A small network was shown many inputs. Here are its activations along a few directions, one row for each input.
Each table varies a few parts of the input and shows all the possible inputs, shuffled.
Descriptions start from the smaller parts, as in this example, which fits no table here: values(3) and (point or ring(9) or (line(4) and ring(5))).
Shared parts are said once, and a part with two or three values counts as separate values.
(in the rows, 128 means zero)

Other details of the inputs shift rows strongly along two fixed directions, in all tables alike. That doesn't count.

Table:
R1: [172 161 112 149 119 142  78 201  46 103  79  97 117 189]
R2: [ 91  93 142 136 125  56 137  71 227 186 102 150 132  86]
R3: [124 133 130  99 139 200 194 102 117  77 233 138 131 113]
R4: [112 117 126 132 127  95 110 135 142 155  92 126 126 123]
R5: [114 134 128  92 138 195 195 107 118  79 236 132 119 122]
R6: [192 159 117 165 112 140  83 190  50  90  74 112 131 178]
R7: [165 161 112 143 122 148  69 200  38 103  76 105 121 183]
R8: [130 121 131 140 121  89 116 127 154 152  94 129 128 128]
R9: [114 130 120 124 132 118  86 158 102 147  87 118 123 138]
R10: [ 55  79 133 103 144  79 109  89 191 202 101 144 144  69]
R11: [139 140 135 105 133 193 201  98 128  76 234 138 127 119]
R12: [211 174 122 179 104 130  99 177  74  85  72 114 116 191]
R13: [116 135 129  94 139 196 195 107 119  79 235 134 123 120]
R14: [ 96 135 125  77 147 205 177 111 103  88 237 130 120 118]
R15: [156 141 129 159 112  96 113 135 137 128  87 126 117 152]
R16: [182 159 115 156 119 147  78 196  46 102  76 104 128 181]
R17: [148 124 137 159 115  89 119 109 161 141  89 139 134 122]
R18: [128 121 130 138 120  87 116 128 153 152  95 127 125 129]
R19: [107 132 129  84 147 210 176 104 101  84 234 137 134 108]
R20: [155 144 129 159 113  97 115 137 137 130  86 125 115 150]
R21: [166 139 131 166 112 102 113 130 136 126  84 132 128 143]
R22: [135 120 132 142 122  91 117 125 153 151  91 131 132 123]
R23: [106 132 128  84 148 211 177 106 103  86 234 136 131 110]
R24: [ 68  77 137 116 139  74 115  85 197 200 103 141 150  69]
R25: [ 60  80 134 109 141  72 118  92 201 203 105 137 140  78]
R26: [159 132 130 153 116 103 107 139 125 131  86 127 135 137]
R27: [121 134 130  95 140 199 196 104 118  78 232 136 127 116]
R28: [ 79  90 139 121 131  58 133  85 217 196 105 142 130  83]
R29: [ 56  83 134 108 142  71 118  94 200 206 105 134 133  79]
R30: [180 160 114 152 120 146  79 198  46 102  75 101 124 183]
Description of these inputs: line(5) and line(6).
Q: The inputs of R26 and R24 match in every part but the line(5) part. If R18 is changed in the same way as R26 into R24, which row does it become?
A: R1
Q: Change only the line(5) part in R4. List by row number the other rows that result.
A: R9, R20, R28, R29
Q: Change only the line(5) part in R22. List by row number the other rows that result.
A: R10, R12, R27, R30

Table:
R31: [147 140 123 128 129 152 124 154  92 110 135 114 128 147]
R32: [ 84  99 134 106 138 124 153  87 171 146 160 146 137  86]
R33: [130 147 126 115 134 173 142 128 100  98 170 126 119 138]
R34: [110  95 128 153 125  41  57 140 162 209  12 124 144 113]
R35: [143 150 124 128 129 155 114 143  91 107 130 123 121 149]
R36: [159 134 118 166 112  84  58 182  91 143  23 114 131 161]
R37: [134 145 123 120 128 149 134 146 103 107 145 119 114 149]
R38: [135 138 124 116 128 163 154 139 102  91 171 127 123 138]
R39: [130 121 141 147 118  84 150  84 199 148 120 143 122 112]
R40: [ 83 105 133 111 137 104 133  98 173 164 133 136 128  98]
R41: [147 140 121 125 128 149 129 158  94 110 135 113 126 149]
R42: [137 140 127 113 136 177 146 132  97 100 174 123 131 132]
R43: [147 143 124 132 126 154 118 144  88 101 129 128 130 142]
R44: [ 78 106 134 102 141 122 149  86 175 154 160 141 129  91]
R45: [141 137 123 123 130 153 135 149  99 110 146 116 127 143]
R46: [ 82  98 132 104 136 118 159  91 173 147 162 142 133  89]
R47: [162 137 121 163 119  92  50 179  88 152  24 112 136 157]
R48: [175 152 135 147 113 152 177 111 132  74 173 138 121 143]
R49: [136 114 142 147 119  86 152  88 196 151 122 141 134 107]
R50: [ 89 100 134 116 135 108 132  94 168 158 130 145 139  87]
R51: [141 148 121 127 126 147 124 154  95 107 133 116 115 155]
Q: The inputs of R33 and R50 match in every part but one. If R44 is changed in the same way as R33 into R50, which row does it become?
A: R32
Q: Describe the family of inputs behind these rows.
A: values(3) and (point or line(6))
Q: List by row number the other rows that have the values(3) part in common with R45.
A: R31, R34, R41, R42, R47, R49
